A small network was trained on made-up records. Each row is its average activation on records with the value named, seen along a few directions.
Values that are neighbours, or in one group, have similar rows; names and order tell nothing.
Strong random noise was added to every row along 11 fixed directions; ignore it. To show where, here is one row again and again, with new noise each time:
[ -70  180 -321 -262 -340 -238  -24 -402  192 -280 -113  -44 -357 -176
 -396  -22  287   67  266   78 -231  -93 -197  -64   21]
[ 184  -68 -188   35 -221 -290 -306 -308 -254   10 -104  199    7 -237
 -183 -100 -180  -16 -185   50  219  -65  -59 -249 -127]
[-332 -455  272  -20   39   63   76 -206 -246  124   51  130  640 -290
  338  -46   23    3 -174  132  373  -96 -132  434  -38]
[ 114 -215 -186   81  -80 -184  196  151   84   44  -74 -180   -7 -121
   63 -277 -269 -256  130   65  225 -101 -218 -184   56]
[   3  175  -94  283  -72   22    7 -327  -87 -193   20  -56 -114 -361
 -256 -163  377   62  233 -123 -199   62   56 -314  103]
[ 463  255   46  453   17   57   -5   49 -252   10 -220  203 -202 -206
 -236 -176 -373  -55   78   40  442 -176  251 -309  -93]
[ -99 -172   89  -63  -42   -2 -155   91 -284  145   -4   39  142 -154
  181  -32 -170   17   38  -91   -6  170  -83  -20 -102]
[-406 -295  201  -95 -121  -42  189  -44  -56  -88 -229  158   28 -430
   72 -116  153   66  237  202  267  -20  -35  175 -137]
[ 101  154 -223 -122 -170  -82 -166 -376 -137  -46   38   29  -84 -102
 -349    5  136   50  -60   -6   -3  -76  -32  -60  137]
[ -57  145 -162 -214  -12 -127  -89  187  227 -190   15  262 -346  239
    2  275   46    0  -42   33   38 -165  286  -93 -414]
[-202  102    4 -390   -1  104  257  123  131    0  131  -63 -254   60
  -99  185   74  -29  309  190  285 -204   78  394   32]
[-118   65 -321 -192    3  -26   62  201   79   37  405 -397 -364   39
  -66    9  242 -132  366 -201 -272  251    3 -292  220]
[  27 -226 -147   46  -66   36  -13  233  -66  -44  -32  420 -422   73
  224  -45  -78   74  -68  -68  190  628  267 -334   79]


Values of S:
s20: [  -5  -28  173  187   13 -170 -125 -259   19  -85  -94  289   28 -111
  100   47  -41  111 -129  101  149  -37   64   33 -331]
s5: [ 337  155  -63  183   60  241  126   15   -8  -33  -36   36 -168  120
 -287  -71  -27   44 -142   70  222    3  230  -64  406]
s10: [-120  136  235 -294   13   59 -269  338 -342  314  175 -208   21   32
  162  234 -276    2  286  -41 -152   90  -65  154 -163]
s19: [  68  173  105  -19  129  -36  -50  127  -14  159 -109 -325   97   10
 -291  -16   16  -75    8   -7 -145 -337  -61  -55   23]
s17: [ 416  260  260  243  133  252 -192 -112 -220   70 -187  106  409  224
  -11   12 -269   98 -455 -107 -131 -338   11  144 -113]
s7: [   5  337  136  158   96  261   54 -462 -174   28  287   14   78 -177
 -211   84  213  115  204    3  118   64  103  328  259]
s13: [ -85  208 -111 -263  -89  -79 -163   92  -18    6   25 -165 -166   12
 -251  136   91  -39  127   -8 -178 -144    1  -18  -35]
s14: [ -61  165  107  145  260  125  -60  154 -223   61  186   -9   90   30
 -107   70  386  -38 -203 -157   27 -157  474 -294  -39]
s3: [ 177  302  -48 -186  -72  159  -90   49   56   34 -128   23 -381  271
 -329  117  -84  177   18  -79 -265  221   24   68  309]
s1: [ 205  362  175  159   25  225 -108 -583 -225  -58  194   -1  174 -175
 -314  129   65  154   38   54  123 -304   86  336   13]
s6: [-188  -50  -40 -260  -45  210  181 -112  -14  -37   22   67  -62   32
  -99   30  306  117    6   27   66  170   49  252  386]
s18: [  41   10   19   60   96  154  222  -52  319 -112  -96    6   61  221
   11    2  185   70 -175  115  -55  -59   26  176  188]
s2: [  91  205  151  -59  142  346   67  261 -192  215 -186 -157  167  277
 -120 -134   69   93 -119 -296 -371  233  -11   19  505]
s15: [  26  258  317   69   28   64  194  320   47  -13 -558  -24  -57  -43
 -244  -81 -121   -6  238  149   33 -387    6   69 -142]
s12: [ -35  204   70  -35  -25  -30   64  128 -216   80 -426 -364 -328 -395
 -783 -338  279   41  290 -116 -253  -78   44 -349  313]
s16: [-275 -272  232   75  216  217  286  240  -33   79  172 -164   39 -138
  118  -64  351  -16   99  116  194   92  221   25  218]
s11: [ 140   71   88  349   93  141  165 -215  156  -95  243  -61  -21  -12
  175   22  -54   33  182  -18  -20  158   13  131   16]
s8: [ 313  189   15  698   45 -196 -122 -127  155 -200 -122  238  128  -78
  154  -48 -283  -87  -20   -3   23 -221   38 -267 -475]
s9: [ 251 -147 -105  -62 -103 -345 -302  -96 -101  199  167  -17  -59   41
  127   50 -545  -83 -133  109  277   58 -196  -81 -247]
s4: [  -2  188   79  240  185   92  -15    6  196 -176   15   70    9   86
 -123  152  307  106 -213  -53 -188 -181  298 -121 -190]
The values of S form a network in which each value has 4 neighbours.
Which values are neighbours of s16? Give them in the order they are listed.
Answer: s5, s10, s17, s18
Which values are neighbours of s3? Give them in the order they are listed.
Answer: s19, s12, s8, s4
Which values are neighbours of s2? Give them in the order they are listed.
Answer: s20, s7, s14, s15
Each value of S is a pair of two hidden parts, and every pair occurs once (4 first parts, 5 second parts).
s10 and s15 share the first part; s10 and s6 share the second. Which value has the first part of s6 and the second part of s15?
Answer: s7
s4 and s13 share the first part; s4 and s9 share the second. Which value has the first part of s9 and the second part of s13?
Answer: s14
s17 and s20 share the first part; s17 and s5 share the second. Which value has the first part of s5 and the second part of s20?
Answer: s3

Values of J:
j13: [ -23 -133 -130   77  -11 -142  -24 -448  144  -35    1 -335  223 -243
 -223 -251  210    8  -59 -120 -367  -26 -392  -69  192]
j3: [  76 -224   99  759  312  362  303   22  352 -287  273  306  765  194
  944   63  -60 -121 -210 -161   -8   12   72  214 -207]
j4: [ 162   76  340  695   86  347   81 -300  111 -269 -391   24  468 -114
  277 -334  283  276  -23 -231 -854  322 -204 -148  105]
j15: [  59  361  242  429  121  203 -139 -230  -83  -82  198  244 -163  -51
  182  252   92  181  262  -33  -95  353  187   56  -70]
j2: [ 349 -226 -110  239 -215 -332  -87 -431   16  -73 -150 -302  532 -267
   31 -383 -301 -178 -199  117  -14 -512 -571  -98 -165]
j1: [-143  123  478 -196  199  298 -136  266 -294   23 -353  -30  120   24
 -202   47  -48  198 -131 -207 -279 -264  178  153 -312]
j10: [ 268  299  -97  308  173  126 -143 -101  -44  -67  461 -192  368  114
  263  180  -88 -179   83 -221 -292 -325  -44  -79 -200]
j17: [  80  324  158  184 -151 -255  -38  254  -93  -40 -103  116 -521 -371
    7   43 -486 -132  848  211  348 -108   34 -201 -552]
j7: [ 129  186  209  -13   90   70   50  211  365   40  -36 -240  251  311
  305  286 -494   -6  166    0 -396 -267 -350  413 -336]
j5: [ -12  130 -118  461 -264 -326 -147 -398   40 -371   -6  -63 -387 -758
 -540 -178  316    7  417  162   50 -335  207 -511 -420]
j6: [-313  -15  247   11  149  -93   90  357   -5  116   84 -135  143  -92
  308   28  -19 -167  308   -3  118 -221   41   21 -450]
j11: [  36 -168 -296  287 -101 -290  150   46  -99   40 -207 -239   64 -404
 -347 -527   66 -267   51    8  182  -29 -161 -486  384]
j12: [-480 -141  198 -217  -54  374  169   71 -390   66  151  131 -288 -301
  142  -23  429  248  384  -37  133  608  245   33  240]
j20: [ 373 -172  -23  264   -9 -168 -232  433 -273  208  -73 -431  137 -133
  120 -280 -524 -268  -29 -158 -214  -24 -184 -611 -129]
j8: [ 497  761 -330  656   80  183   90 -386  286 -431  450  -14 -620  -17
  -93   97   73   11  590 -278 -172   50  311 -398 -203]
j9: [  70  308    7  128  -30 -169  217  127  647 -326 -241 -276 -335   29
   22   49 -114  -71  508  188 -308 -445 -246   53 -365]
j19: [ 495  113  131  590  179  388  343 -204 -120   97 -329   57  379  127
 -163 -406   36   38 -364  -43  108   32  -24   43  736]
j14: [  48   27   90  326 -187 -216  -80 -312 -277  -10 -222   49  131 -485
  -45 -322 -150    0  230 -160  -96  142 -189 -247  -80]
j16: [ 357  209  144  262   77  287  211  466 -233  294 -169  -27 -326  169
 -125 -115 -428   11  191  -80  193  409  173 -137  467]
j18: [  48  169 -377 -391 -105 -378  -73   70  353 -152 -763  -83 -174  232
 -804 -208  307  -36 -487  -97 -501 -490 -123 -357   33]
Each value of J is a pair of two hidden parts, and every pair occurs once (4 first parts, 5 second parts).
j5 and j7 share the first part; j5 and j2 share the second. Which value has the first part of j2 and the second part of j7?
Answer: j4
j12 and j19 share the first part; j12 and j10 share the second. Which value has the first part of j10 and the second part of j19?
Answer: j15
j14 and j13 share the first part; j14 and j17 share the second. Which value has the first part of j17 and the second part of j13?
Answer: j9
